Each row below holds a small network's activations on one input, seen along a few directions.
In each table, some parts of the input vary, and every possible input appears once, in random order.
A made-up example of a description, with smaller parts first: line(6) and (point or ring(9) or (values(2) and ring(8))).
Shared parts are said once, and a part with two or three values counts as separate values.

A family of inputs:
R1: 36  52  7  15  -48  -73  -42  -35  -2  -26  -31  29  13  -8  27  68  34
R2: 48  -18  10  -8  -30  -50  -36  -51  -29  -4  -41  18  26  -4  41  85  18
R3: -7  8  -25  -2  17  42  23  9  39  9  39  -1  15  2  -42  -19  11
R4: -10  43  7  0  14  23  28  23  11  4  25  16  -4  35  -32  -13  22
R5: 46  39  -9  6  -42  -51  -49  -55  -2  7  -24  22  -1  -19  24  62  27
R6: -48  -46  -19  -14  33  18  22  6  4  -13  -5  -11  8  -1  -13  -26  8
R7: 49  23  23  7  -29  -67  -43  -29  -16  -22  -29  -5  24  6  52  69  32
R8: -8  -18  3  2  34  29  21  -11  -21  -36  -2  -18  18  -7  14  -9  -65
R9: -30  26  63  22  -23  10  17  20  26  -21  -2  7  -10  -23  -9  -4  -3
R10: 51  9  -11  4  -32  -58  -69  -31  6  11  -1  -4  -70  -17  38  42  27
R11: -1  20  10  20  6  20  12  -11  34  3  1  -29  -1  5  3  -27  -61
R12: -7  -18  -61  -18  6  35  30  33  -37  51  27  -1  28  4  -38  -58  -8
R13: -46  -5  9  -8  16  7  28  16  16  -7  -1  -22  0  7  4  -31  27
R14: 4  -19  27  -26  8  32  -9  -7  6  17  -7  6  12  -21  -17  -40  -34
R15: 56  -42  -13  3  -39  -43  -54  -33  0  20  5  9  -64  -27  60  41  16
R16: -12  -22  -38  -28  43  38  21  13  15  39  24  17  23  -2  -46  -24  -3
R17: -1  -16  -6  -13  27  29  13  -11  20  0  -10  -9  14  -6  -13  -20  -78
R18: 49  -55  2  10  -22  -48  -63  -13  -12  -18  -7  9  -37  -1  78  62  17
R19: -17  -16  -36  -23  27  22  32  30  -79  26  20  -4  29  27  -31  -47  -3
R20: -28  -40  45  -10  24  9  3  2  -20  -1  -14  0  14  -21  -7  -13  -26
R21: -31  -40  -35  -23  18  27  14  6  39  19  -6  -5  4  -12  -32  -42  1
R22: 51  -14  -12  2  -44  -40  -37  -66  -3  11  -25  34  16  -24  32  69  17
R23: -17  15  26  19  25  9  30  1  1  -28  -9  -24  3  12  14  -11  -58
R24: -9  9  -19  -12  13  19  7  1  43  14  -15  -11  -13  20  -41  -43  11
R25: 36  18  0  20  -34  -77  -66  -9  11  -17  -7  1  -47  -6  47  48  31
R26: -19  20  -14  -5  5  31  39  42  -66  0  16  -2  14  36  -30  -30  11
R27: -15  43  36  22  -4  9  23  8  19  -13  -15  -9  -15  9  2  -5  -47
R28: -43  21  4  7  -3  18  13  12  39  -31  -3  -4  -8  23  -19  -13  14
R29: -2  15  -46  7  -16  40  32  36  -22  30  23  -4  8  14  -48  -42  5
R30: -24  19  -11  7  -20  12  44  45  -20  14  21  -3  4  29  -59  -19  11
R31: 42  -12  5  19  -19  -57  -71  9  0  -29  -10  -6  -39  -4  78  57  31
R32: -38  -29  -23  -23  62  18  31  5  -15  12  44  2  36  13  -19  -17  -1
R33: -19  4  59  18  8  11  18  18  -5  -26  -8  -2  -2  -13  12  -19  1
R34: -9  7  43  14  -16  22  7  5  31  18  3  -10  -10  -40  -12  -32  -9
R35: -28  18  2  -11  35  35  34  26  -14  -14  27  12  12  16  -16  -1  22
Describe the family of inputs behind these rows.
Answer: ring(5) and (values(2) or line(5))
Changing only the ring(5) part turns R10 into R25. The same change can be made to R24. Which row results?
Answer: R28
Change only the ring(5) part in R26. List by row number the other rows that result.
Answer: R12, R19, R29, R30
Change only the values(2) part in R18. List by row number the other rows that result.
Answer: R2

A family of inputs:
R36: -30  13  20  16  -12  30  32  30  0  -9  -11  22  8  -1  -47  -51  -67
R37: 7  59  40  24  -25  -32  -26  41  27  -52  5  6  -13  29  54  42  22
R38: 32  -28  -42  -23  -32  -41  -73  -20  -40  20  -20  9  -11  8  -16  39  38
R39: -35  -27  31  0  36  6  41  42  28  2  -10  -43  20  -5  -8  -55  -15
R40: -2  -32  35  0  30  47  29  -4  39  28  -12  -13  39  -13  8  -52  -44
R41: 12  48  34  34  -26  -26  -11  -5  32  -45  -22  36  -47  0  33  45  -27
R42: 12  72  18  21  -55  -41  10  13  -1  -3  41  30  8  56  9  70  55
R43: -2  -23  -81  -33  32  24  -18  16  -16  30  39  -3  35  21  -37  -42  -13
R44: 34  47  -12  11  -56  -49  -33  -17  8  23  2  31  -14  0  -19  35  16
R45: -14  22  12  -10  -3  64  39  35  18  -35  -19  -38  -3  -14  -15  -49  -10
R46: 6  38  31  32  -25  5  -39  -3  40  -32  -21  1  -23  -11  25  55  -1
R47: 24  -20  -20  -14  -13  -29  -34  -17  -11  -1  -15  19  -45  22  4  60  57
R48: 28  34  15  55  -24  -36  -28  -13  40  -4  9  -5  -26  5  -10  27  59
R49: 30  -45  -13  -23  -19  -19  -38  -44  5  18  -30  9  12  -18  67  27  15
R50: 22  0  -9  -19  -34  -38  -6  8  -66  8  12  42  9  41  3  77  68
R51: 17  -51  11  7  -1  -38  -49  -38  -5  -14  -17  -4  -16  -18  40  24  17
R52: 45  46  -6  5  -33  -13  -19  -9  29  -12  2  -23  -17  -8  8  44  65
R53: -27  -35  55  -20  39  30  30  5  45  -11  -12  -9  -20  7  4  -48  -34
R54: 11  -12  -72  -51  44  50  16  13  -15  -2  31  -31  26  -5  -32  -17  23
R55: 56  -26  -41  -38  -33  -13  -38  -10  -26  -3  -19  -12  -9  -14  7  47  70
R56: 19  -49  -41  -26  29  53  38  -9  -37  -22  29  -9  45  -18  -6  -16  -47
R57: -6  -64  -38  -20  35  19  -5  -1  -9  -2  34  -9  32  18  -5  -37  -55
R58: 34  55  17  22  -25  -30  -19  -18  23  -8  -43  15  -38  -7  27  49  -51
R59: 14  -5  65  28  23  -40  -45  -42  24  -13  -34  -8  -16  -41  44  13  -12
R60: -36  -39  -32  -5  36  25  43  6  -46  -7  25  20  62  1  -19  -20  -29
R61: 8  4  47  21  -1  -61  -7  -14  -7  -6  -24  -5  4  -31  33  39  -15
R62: -17  -51  -14  -3  50  44  30  -9  -13  -25  15  -3  -3  31  -1  -27  -34
R63: -11  -35  37  -4  31  21  10  0  10  9  -2  -18  22  -1  -16  -47  -66
R64: -65  36  13  6  -7  35  43  54  17  -24  -16  -14  20  13  -20  -60  2
R65: -48  -5  -75  -8  43  6  50  33  -32  28  32  -1  39  7  -53  -8  17
R66: 20  -40  -12  -18  -29  -42  -47  -56  -64  1  -24  29  10  -13  24  36  -32
R67: -12  -24  0  -11  0  44  15  45  -20  31  69  -29  -60  -1  16  -57  -11
R68: 32  9  41  -21  13  -15  -41  -39  13  -21  -36  -29  -8  -54  60  30  -5
R69: -25  45  -18  2  15  47  40  8  42  47  8  -3  22  8  -36  -54  31
R70: 3  -30  -5  -13  -24  -39  -29  -29  -45  -17  -16  -4  17  -2  42  43  32
R71: 26  11  42  -14  11  -45  -29  -60  9  26  -55  7  -18  -25  51  44  -63
R72: -74  56  -27  15  0  6  72  37  11  29  25  -13  23  17  -59  -34  27
R73: 25  -8  9  32  -42  -27  -30  11  -66  39  22  22  -77  -31  48  38  8
R74: -26  43  -25  -5  8  21  12  16  17  32  19  -12  12  17  -53  -67  4
R75: -44  13  35  11  -10  48  57  31  21  -28  -24  30  -27  17  -29  -48  -41
R76: -10  -30  -38  5  49  27  9  6  0  8  36  -7  18  10  -52  -40  26
R77: -34  25  11  33  7  21  44  7  25  15  25  18  9  3  -75  -57  19
Describe the family of inputs behind these rows.
Answer: values(2) and (point or (values(4) and ring(5)))
Changing only the values(2) part turns R56 into R49. The same change can be made to R77. Which row results?
Answer: R48
Changing only the values(2) part turns R61 into R39. The same change can be made to R58. Which row results?
Answer: R36
Change only the ring(5) part in R42. List by row number the other rows that result.
Answer: R37, R50, R61, R70
Change only the values(4) part in R75. List by row number the other rows that result.
Answer: R36, R45, R64

A family of inputs:
R78: 52  1  -56  -23  -61  -65  -66  -17  -43  28  1  18  -1  -6  1  73  20
R79: -37  25  -20  13  -24  32  29  46  17  19  6  -13  12  -11  -60  -30  15
R80: -1  65  37  46  -38  12  25  16  21  -4  -9  5  -34  10  -9  -3  -10
R81: -11  20  -11  -4  18  17  21  19  51  35  20  -14  8  -2  -70  -47  29
R82: -8  4  63  15  3  -21  -7  -25  9  -65  -51  -12  13  11  28  33  -20
R83: -42  21  -6  5  7  24  37  33  -2  -5  24  18  51  14  -44  -28  42
R84: -5  11  29  34  -35  -15  -12  -8  28  -40  -52  -11  -2  -44  26  19  -52
R85: -11  -52  -33  1  18  27  24  40  -7  11  40  -32  15  31  -29  -29  -15
R86: -32  82  32  13  -1  -8  41  -9  -9  -13  2  26  -11  25  37  12  14
R87: -49  12  -9  -6  0  -5  33  36  13  25  16  -7  -1  26  -50  -47  46
R88: -36  57  32  41  -22  -11  11  24  10  -35  13  8  -52  5  5  2  12
R89: 2  -37  -53  11  9  59  33  18  -23  8  14  -17  30  19  -45  -39  -39
R90: -4  6  50  12  -4  -47  -16  -16  21  -28  -42  -4  -32  11  43  -9  -14
R91: -9  -52  -51  -20  53  62  13  -3  12  10  28  -26  11  11  -58  -23  -15
R92: 3  -45  14  -11  10  16  -2  -12  -26  10  -22  5  6  -38  17  -12  -57
R93: 4  8  30  8  -5  -12  -13  -25  57  -25  -49  2  -13  -41  40  12  -26
R94: 16  -37  36  -10  25  21  12  -23  -48  -19  15  -6  41  -29  55  -8  -30
R95: -8  52  24  31  -20  -15  26  -3  56  -2  6  21  -25  -12  -16  5  -9
R96: 25  -58  37  -29  45  53  -37  -20  17  22  -2  -12  -17  -27  12  -9  -30
R97: -1  -9  -49  -33  50  39  50  10  -44  -13  32  9  52  41  11  -41  -12
R98: 38  -21  -47  -2  -39  -52  -52  -5  -19  13  0  12  -31  16  52  51  85
R99: 47  11  -41  -10  -3  -76  -54  -34  -62  22  2  4  21  6  22  72  48
R100: -2  -54  37  -25  32  5  -15  -7  -19  16  0  -3  -18  -15  37  -22  -32
R101: 68  -10  -45  -56  -19  -40  -81  -33  -8  29  8  28  -26  -3  -5  69  49
Describe the family of inputs behind these rows.
Answer: values(4) and (point or ring(5))
Changing only the values(4) part turns R82 into R90. The same change can be made to R99. Which row results?
Answer: R98
Change only the values(4) part in R91. List by row number the other rows that result.
Answer: R85, R89, R97
Change only the ring(5) part in R84. List by row number the other rows that result.
Answer: R79, R80, R89, R92
A walk changes only the ring(5) part. It starts at R95 and steps to R81. List the rest of the walk in order.
Answer: R91, R96, R93

A family of inputs:
R102: 14  -45  -70  -58  22  -19  -57  -9  1  39  6  10  12  -5  -21  0  20
R103: -31  37  41  31  12  49  34  34  69  6  -22  -22  -24  -21  -17  -56  -40
R104: -32  1  35  -4  36  2  36  50  -5  -38  -5  5  18  22  -3  -3  0
R105: 8  -42  -39  -41  2  -3  -21  -13  -39  40  5  -12  -16  1  25  -8  10
R106: 85  41  11  31  -34  -90  -66  -17  14  -24  -23  -5  -70  2  67  78  -9
R107: -7  -74  -4  -21  52  -5  -26  -4  -18  4  8  5  2  8  36  -22  -11
R108: 0  -37  -5  6  17  9  11  -5  -30  -31  17  -13  34  -6  30  -12  -8
R109: -8  13  -58  -14  11  1  4  -13  -5  22  40  20  31  6  -33  26  19
R110: -20  20  -3  11  -8  -7  21  41  -35  -4  -11  11  -2  34  -35  3  16
R111: 27  -8  -69  -21  -11  -9  -6  -19  -18  9  17  -1  36  -18  -28  7  26
R112: -17  -25  20  11  42  37  26  26  -7  -1  28  4  26  14  21  14  -18
R113: 4  29  -15  -3  5  -6  42  -9  16  14  -8  22  12  21  -54  4  47
R114: -19  14  23  1  16  36  8  -22  2  -13  4  5  22  -9  2  -19  -71
R115: 1  19  -23  -1  -9  23  14  -8  -49  14  28  0  9  21  -7  5  8
R116: 13  -6  -40  -1  -28  5  2  -21  -53  11  1  -36  21  10  20  -2  14
R117: 5  -69  23  -21  24  13  -7  -32  13  18  -15  -2  -25  -25  7  -17  -75
R118: -67  11  31  18  17  28  28  45  42  -13  26  -45  -10  4  -3  -22  11
R119: 39  34  74  25  -60  -86  -60  -23  -7  20  -25  19  -5  -49  44  73  46
R120: -9  37  -26  6  -26  7  30  12  51  12  41  22  -16  4  -70  -41  53
R121: -30  41  3  30  -33  26  13  14  12  17  21  -29  -33  30  -37  -43  40
R122: -25  31  51  15  23  32  32  9  28  -4  -45  -2  9  3  -1  -25  -47
R123: 51  0  37  5  -65  -49  -63  -27  25  -60  -72  41  -56  -22  56  88  46
R124: 18  -23  4  -3  -7  4  4  -11  -7  -36  -17  3  27  -25  1  -29  -78
Describe the family of inputs behind these rows.
Answer: values(3) or (line(4) and line(5))
What sort of input is R103?
Answer: line(4) and line(5)
Change only the line(5) part in R109. List by row number the other rows that result.
Answer: R102, R111, R113, R120

A family of inputs:
R125: -21  15  -20  6  -8  21  27  17  -14  -26  -12  -2  12  24  -21  -13  -11
R126: 67  -29  39  -13  -10  -62  -88  -73  34  -4  -56  8  -43  -44  80  65  -20
R127: -49  22  43  19  23  26  34  33  34  -23  4  -23  -10  2  -13  -53  -13
R128: 17  -39  -42  -5  3  21  19  12  -31  39  41  -4  29  7  -22  -20  -6
R129: -26  29  -6  16  3  22  36  17  -12  -19  -14  -15  6  30  -23  -30  -48
R130: 62  61  9  17  -71  -95  -77  -49  29  19  -37  19  -34  -28  33  97  55
R131: -38  19  41  0  31  34  36  5  16  -1  5  13  12  4  -29  -25  -20
R132: -12  -43  -30  -20  3  30  19  8  -6  15  9  0  29  -1  -26  -29  18
R133: 15  -37  -76  -23  41  11  8  5  -25  22  49  -16  24  19  -6  -15  -4
R134: 46  -11  28  4  -30  -75  -64  -18  -45  -29  -7  16  -19  -14  88  94  67
R135: -21  -11  -8  -19  24  23  22  0  -4  1  9  9  43  0  -25  -16  9
R136: -40  23  21  19  -10  44  29  43  24  6  10  -5  -50  1  -38  -56  -28
Describe the family of inputs behind these rows.
Answer: values(3) or line(9)
A walk changes only the line(9) part. It starts at R136 and steps to R127. List the rest of the walk in order.
Answer: R131, R129, R125, R135, R132, R128, R133
